Each row below holds a small network's activations on one record, seen along a few directions.
Here are examples, each followed by its value of one field, L.
The largest differences between rows may come from other fields.
(in the rows, 500 means zero)
Strong random noise was added to every row along 24 fixed directions; ignore it. To show where, here is one row again and again, with new noise each time:
[626 432 563 526 406 662 498 535 453 717 459 422 444 500 570 529 437 441 463 461 289 640 417 667 562 410 514 571 595 656 366 454 512 664 494 385 559 467]
[535 559 502 566 461 379 549 656 513 494 414 654 478 444 361 527 548 724 390 383 573 495 594 657 408 433 525 494 426 520 689 495 657 546 416 678 477 404]
[479 480 454 594 538 485 555 401 597 657 609 653 274 412 399 590 393 684 565 669 189 598 387 329 494 490 493 524 568 368 536 436 549 670 534 564 727 258]
[577 502 456 529 389 427 564 655 509 421 479 609 489 651 472 439 315 464 269 546 454 555 567 544 725 521 453 464 302 541 471 527 596 565 551 500 599 465]
[301 470 307 520 683 750 502 575 493 645 504 524 511 357 461 636 617 580 521 691 533 371 520 641 344 305 549 474 500 601 447 373 478 672 481 427 571 459]
[445 473 642 469 556 554 685 579 515 519 481 569 469 456 419 537 643 483 639 461 524 396 553 656 412 410 341 414 441 609 633 657 416 406 488 581 457 490]
[563 568 434 426 580 488 391 256 569 518 556 375 559 433 473 490 636 600 580 675 572 334 380 658 258 555 562 535 797 571 548 554 515 569 427 300 402 472]
[645 484 556 456 705 613 653 475 439 414 573 519 634 276 394 591 493 420 475 498 536 429 444 563 497 327 530 612 581 606 754 616 552 664 385 433 559 497]
[465 530 411 457 459 476 277 410 603 511 582 458 484 475 368 570 590 506 523 463 589 346 412 570 348 601 372 530 611 421 555 456 345 506 596 505 476 463]
[638 557 469 553 255 636 369 617 417 681 550 496 524 473 658 585 403 577 269 424 327 637 269 526 497 658 596 780 480 483 499 484 553 567 402 197 512 547]
[559 269 511 436 475 451 307 531 384 228 258 479 429 548 475 365 324 482 314 610 636 471 505 553 486 619 619 377 401 345 375 589 484 532 629 740 478 496]
[391 533 573 614 342 647 466 537 427 505 295 448 442 518 506 539 446 522 375 437 356 630 557 458 695 492 603 445 507 509 425 623 531 381 286 525 463 691]
[377 496 605 592 498 531 591 565 604 577 473 563 384 369 380 531 678 685 671 398 359 415 434 411 271 451 425 498 553 578 637 621 458 239 400 642 558 648]
[420 337 464 457 650 532 667 696 499 221 518 669 453 406 262 499 516 439 438 551 554 663 633 439 608 548 593 655 492 500 306 651 453 578 640 504 273 654]
[471 585 594 329 610 542 525 533 538 527 418 433 495 429 445 602 565 450 499 268 350 569 519 252 397 499 541 398 451 351 310 424 527 646 478 648 490 377]
[500 449 551 492 613 504 493 363 631 559 616 439 490 520 534 556 571 453 631 409 365 396 445 355 217 401 505 595 483 431 604 589 393 462 491 533 562 529]
[428 452 463 594 553 569 390 364 454 425 543 541 456 588 268 580 480 447 396 413 637 477 762 524 677 475 441 281 638 506 538 412 478 678 458 619 571 469]
[515 459 571 482 385 671 287 335 574 554 477 422 418 506 454 437 481 707 361 491 273 297 552 503 530 354 644 464 609 591 511 617 449 556 417 478 565 421]
[578 512 452 537 507 523 529 464 477 386 435 430 519 447 384 453 505 475 404 668 403 698 413 528 757 528 488 598 587 573 628 656 504 453 411 460 608 447]
[453 516 363 662 598 492 592 383 539 424 617 582 443 367 368 554 345 462 576 571 599 654 573 546 606 440 582 583 725 504 434 437 589 559 519 471 356 503]
[352 462 523 619 437 543 450 455 524 658 512 464 444 512 671 387 476 614 485 451 490 458 465 553 464 323 619 445 652 694 562 388 606 362 480 387 375 458]
[483 451 482 599 585 573 500 453 398 481 497 440 454 629 434 668 568 526 422 465 487 503 678 646 232 583 619 430 634 502 412 488 526 680 391 489 455 580]
[565 516 358 401 628 668 403 427 535 365 460 471 505 372 477 523 739 626 675 647 511 286 628 574 548 347 563 532 492 483 278 607 393 534 605 364 417 430]
[349 512 480 499 438 487 473 497 529 465 530 503 455 565 436 428 510 555 367 489 530 632 591 577 617 609 540 509 556 551 455 503 477 455 538 482 300 351]
[551 561 630 424 465 515 569 377 422 428 535 548 450 342 576 517 425 503 625 470 593 597 481 559 549 666 575 553 561 330 405 609 496 467 532 416 148 320]
[415 415 599 619 410 585 545 530 384 562 387 440 413 440 544 447 456 329 567 496 655 501 677 470 502 438 610 307 370 472 312 366 432 483 452 535 592 610]

[593 613 346 422 553 334 455 594 634 611 363 444 654 669 654 504 590 490 475 491 481 558 456 557 323 363 529 586 323 483 438 467 658 603 447 519 497 563] : l10
[476 417 495 518 516 691 346 214 409 518 436 500 336 593 457 434 471 621 469 806 453 718 485 405 554 680 584 221 793 422 493 669 557 562 307 415 512 337] : l4
[296 624 403 545 579 589 555 483 612 433 512 383 510 566 487 624 264 446 351 450 375 460 542 454 211 445 720 418 692 549 273 504 668 501 377 469 271 711] : l4
[386 441 419 544 554 631 509 698 438 490 531 472 411 608 494 556 561 429 378 416 427 739 448 435 369 485 513 390 757 581 486 428 577 447 569 329 310 461] : l1
[366 604 495 542 411 561 396 417 370 544 418 496 500 503 634 580 640 757 446 631 529 364 573 637 522 556 635 471 467 407 606 539 492 476 349 366 381 423] : l8
[363 500 466 384 569 663 469 497 496 465 561 465 454 546 492 495 656 563 513 586 373 418 525 342 567 602 395 356 404 478 405 502 343 418 612 450 606 273] : l5
[675 290 417 561 599 568 534 704 353 417 543 503 517 370 629 250 644 666 495 606 516 585 391 396 438 531 596 652 399 698 504 410 534 324 622 396 771 426] : l8
[453 430 484 526 632 385 586 593 522 582 444 531 438 468 535 433 627 619 515 551 386 570 414 367 437 376 580 469 572 598 519 336 673 577 543 478 585 435] : l4
[696 521 475 515 425 512 526 439 692 607 584 651 515 543 496 424 218 301 652 377 557 696 431 347 548 465 386 509 504 479 303 567 622 471 478 494 477 708] : l5
[638 543 607 386 617 704 404 410 330 452 383 542 596 314 633 583 552 658 649 345 500 275 476 504 704 430 416 386 493 516 448 548 576 518 421 631 554 506] : l10
[569 418 622 352 600 306 541 503 689 568 502 544 581 626 514 413 551 629 524 306 249 356 449 384 423 447 452 639 404 643 440 545 559 590 554 714 611 676] : l1
[507 397 494 656 464 381 458 490 412 461 544 583 412 601 632 528 482 619 478 600 487 352 473 410 371 600 622 498 577 458 514 464 605 521 485 345 527 794] : l7
[516 452 546 403 649 695 616 546 443 568 538 574 571 468 593 493 459 502 509 449 557 462 705 618 492 379 570 442 276 604 318 490 525 693 474 580 494 352] : l9
[521 642 545 442 473 360 752 561 606 500 566 481 522 586 654 493 389 402 445 593 298 569 402 536 500 379 493 595 309 465 704 649 547 414 547 394 407 225] : l10
[427 571 419 679 438 533 442 461 390 565 373 365 471 352 524 470 355 476 475 555 532 611 445 570 791 435 492 369 650 616 480 225 606 436 426 628 696 454] : l7
[418 411 521 443 632 524 332 377 478 516 557 347 517 575 646 457 755 746 474 396 291 338 537 321 396 520 657 596 502 537 462 393 414 498 548 507 593 394] : l6
[493 706 258 565 629 535 560 408 520 456 464 467 599 626 506 604 737 483 648 618 575 836 682 490 525 579 512 544 454 359 427 652 532 414 282 400 379 498] : l1
[587 404 506 482 570 547 479 509 502 602 400 573 455 614 527 546 696 377 796 430 673 660 525 584 314 439 361 359 655 461 400 569 529 511 525 453 268 633] : l3
[551 518 511 511 496 448 601 609 474 354 529 597 479 140 196 497 578 581 516 595 663 309 475 559 540 470 488 550 559 548 653 451 467 547 558 471 594 472] : l5
[644 620 453 744 298 201 538 451 555 436 523 292 282 405 333 511 630 456 517 643 430 452 628 481 338 288 687 502 538 301 768 322 399 495 574 372 740 165] : l3
[463 403 555 691 448 456 574 474 425 415 441 470 326 400 490 461 535 430 650 757 512 468 473 337 478 440 594 411 571 410 612 563 425 334 469 391 630 667] : l9
[380 701 349 715 392 636 490 487 385 715 512 544 472 312 565 766 404 613 686 505 590 523 372 782 495 644 350 523 645 466 425 282 546 383 427 483 441 544] : l2
[284 664 456 496 420 404 497 476 578 416 526 433 547 561 486 552 434 479 387 501 532 346 574 550 548 516 543 483 483 470 493 476 474 425 507 454 309 537] : l2
[548 529 633 433 417 408 666 545 450 531 369 457 447 487 588 490 352 418 476 658 331 536 331 626 629 531 488 467 480 519 443 536 566 562 543 465 490 428] : l6
[455 341 557 568 611 523 499 561 353 389 451 532 387 612 632 462 642 755 416 481 210 374 639 234 697 446 640 394 456 577 371 414 586 531 592 480 683 504] : l9
[640 518 502 203 646 412 468 491 596 355 503 620 597 321 397 519 510 537 604 482 500 399 353 559 706 571 355 693 565 501 323 612 505 701 678 586 330 545] : l7
[602 561 438 687 339 501 566 715 407 537 344 528 458 495 544 572 621 524 571 476 463 608 597 482 602 463 521 548 334 459 347 443 540 416 442 392 615 727] : l2
[694 599 533 462 277 319 258 501 569 489 509 519 405 527 295 528 446 522 474 185 657 415 506 452 228 721 368 319 625 291 437 316 504 552 593 674 509 457] : l8
[393 491 494 491 554 443 554 593 524 640 407 628 562 386 699 449 582 592 695 495 528 466 444 401 675 345 507 589 360 547 397 378 594 458 523 516 471 677] : l3
[526 492 511 496 458 388 502 527 515 517 351 529 447 462 425 573 307 450 476 478 482 576 419 642 514 501 491 508 536 421 403 453 581 641 547 713 446 535] : l6

Here are new rows. What is L for each?
[632 598 523 634 467 514 618 536 467 466 624 632 428 194 417 546 560 661 699 451 541 366 523 468 520 453 424 551 473 502 661 489 494 361 469 527 673 453] : l7
[449 458 383 547 456 675 302 452 400 511 491 485 455 421 517 458 571 622 580 591 679 376 507 568 529 592 509 378 695 580 297 348 470 446 559 358 466 571] : l6
[735 444 557 447 548 583 482 528 435 211 488 487 444 415 508 498 453 624 453 456 405 292 604 354 281 471 775 500 499 391 325 665 548 534 542 438 437 552] : l9
[657 450 468 541 532 365 443 361 437 402 332 419 540 447 469 460 400 372 518 688 644 422 459 536 588 404 550 398 511 418 562 443 572 637 467 564 705 555] : l5
[480 330 534 562 470 385 655 818 444 370 176 411 415 440 343 453 629 311 503 593 592 697 621 755 419 287 667 575 499 557 393 570 440 515 577 581 312 738] : l1
[546 377 476 579 735 717 629 469 282 199 577 461 504 457 552 498 405 601 455 592 454 427 572 558 485 579 593 454 594 654 463 619 548 358 528 510 538 442] : l9
[344 484 520 382 585 256 578 381 597 594 453 524 565 734 470 517 570 353 392 809 490 590 494 551 648 404 524 509 508 455 734 592 525 835 412 360 403 483] : l5
[435 444 469 573 477 604 348 389 515 523 494 553 390 457 298 683 561 538 570 519 435 555 434 470 506 561 448 553 783 393 530 598 402 563 438 482 433 701] : l5
[525 437 557 582 602 466 653 529 539 593 509 630 454 555 485 421 744 536 838 342 595 522 716 415 530 353 358 347 499 650 391 412 553 399 529 560 550 617] : l5
[442 620 486 448 565 310 586 363 553 454 602 485 656 464 470 471 217 278 445 482 740 460 486 561 655 532 452 474 526 520 534 322 590 615 515 596 447 469] : l6
